A small network was trained on invented records. Each row is its activation on one of them, seen along a few directions.
Here are examples, each followed by its value of one field, Lop.
The largest differences between rows may come from other fields.
(in the rows, 128 means zero)
[123 141 144 141 102 131 143 142 133 129 124] -> c2
[156  87  99 169 243 144 121  84 106 105 146] -> c5
[121 119 121 114 113 120 114 119 121 130 115] -> c7
[157  83 100 166 239 143 112  88 113 118 147] -> c3
[126 126 130 127 139 124 127 127 138 137 133] -> c4
[123 144 145 125 109 127 136 144 143 126 133] -> c6
[147  83 101 195 227 144 116  81 113 123 139] -> c3
[130 141 132 116 114 128 138 142 128 125 133] -> c5
[125 128 130 124 132 123 124 130 139 140 135] -> c4
[120 149 136 105  85 137 144 153 127 127 127] -> c8
[119 130 143 127 116 127 137 132 144 126 127] -> c6
[117 145 147 122 101 128 143 143 143 125 125] -> c6
[132 149 144 111  93 131 143 158 134 128 129] -> c2
[129 120 125 120 134 118 111 125 129 141 129] -> c4
[121 147 144 111  88 134 143 151 134 127 123] -> c2
[131 117 119 118 133 121 113 124 117 137 126] -> c1
[119 133 134 111  99 129 132 137 133 136 122] -> c3
[129 131 139 168 139 130 136 130 137 130 139] -> c6
[151 131 130 136 124 136 146 138 115 123 132] -> c8
[127 124 120 115 120 120 113 127 120 138 126] -> c1
[119 129 123 111 104 121 114 130 125 136 121] -> c7
[121 132 124 111 102 120 116 132 120 133 119] -> c7
[121 130 132 123 126 124 126 130 144 139 129] -> c4
[118 145 136 114 103 127 138 142 137 125 128] -> c5
[139  79 101 180 204 133 102  79 112 128 132] -> c3
[119 135 134 117 107 128 138 129 131 119 122] -> c5
[118 140 131 113 105 122 133 128 136 125 119] -> c1
[129 144 133 107  94 137 144 152 123 126 129] -> c8
[117 139 131 107  92 125 126 144 127 123 116] -> c8
[146 136 138 146 118 135 141 141 123 127 132] -> c2
[155  93 100 178 213 142 122  84 104 113 135] -> c7
[124 140 127 114 112 125 129 134 130 134 132] -> c1

Which value of Lop does each new row have?
[128 134 130 139 122 130 139 132 125 128 131] -> c5
[119 129 123 111 104 121 115 130 125 136 121] -> c7
[136 115 125 165 161 127 125 111 126 133 133] -> c4
[116 138 133 107  93 123 124 143 130 127 122] -> c8
[130 126 130 155 141 126 124 121 133 138 134] -> c4
[139  98 107 155 197 144 114  96 123 123 141] -> c3
[119 132 133 117 108 127 140 129 130 120 121] -> c5
[143  91 105 158 212 143 115  92 119 121 139] -> c3
[136  89 105 145 194 131 103  92 118 128 131] -> c3
[139 147 144 115 103 132 143 155 131 125 132] -> c2
[131 134 129 109 100 124 125 147 119 125 123] -> c8
[119 138 142 125 110 129 136 140 145 128 132] -> c6
[157  75  97 187 227 133 100  76 104 123 137] -> c3
[127 145 134 116 108 127 140 139 128 121 129] -> c5
[139 123 127 132 152 125 120 123 130 131 140] -> c4
[124 146 147 127 112 128 144 144 141 124 132] -> c6
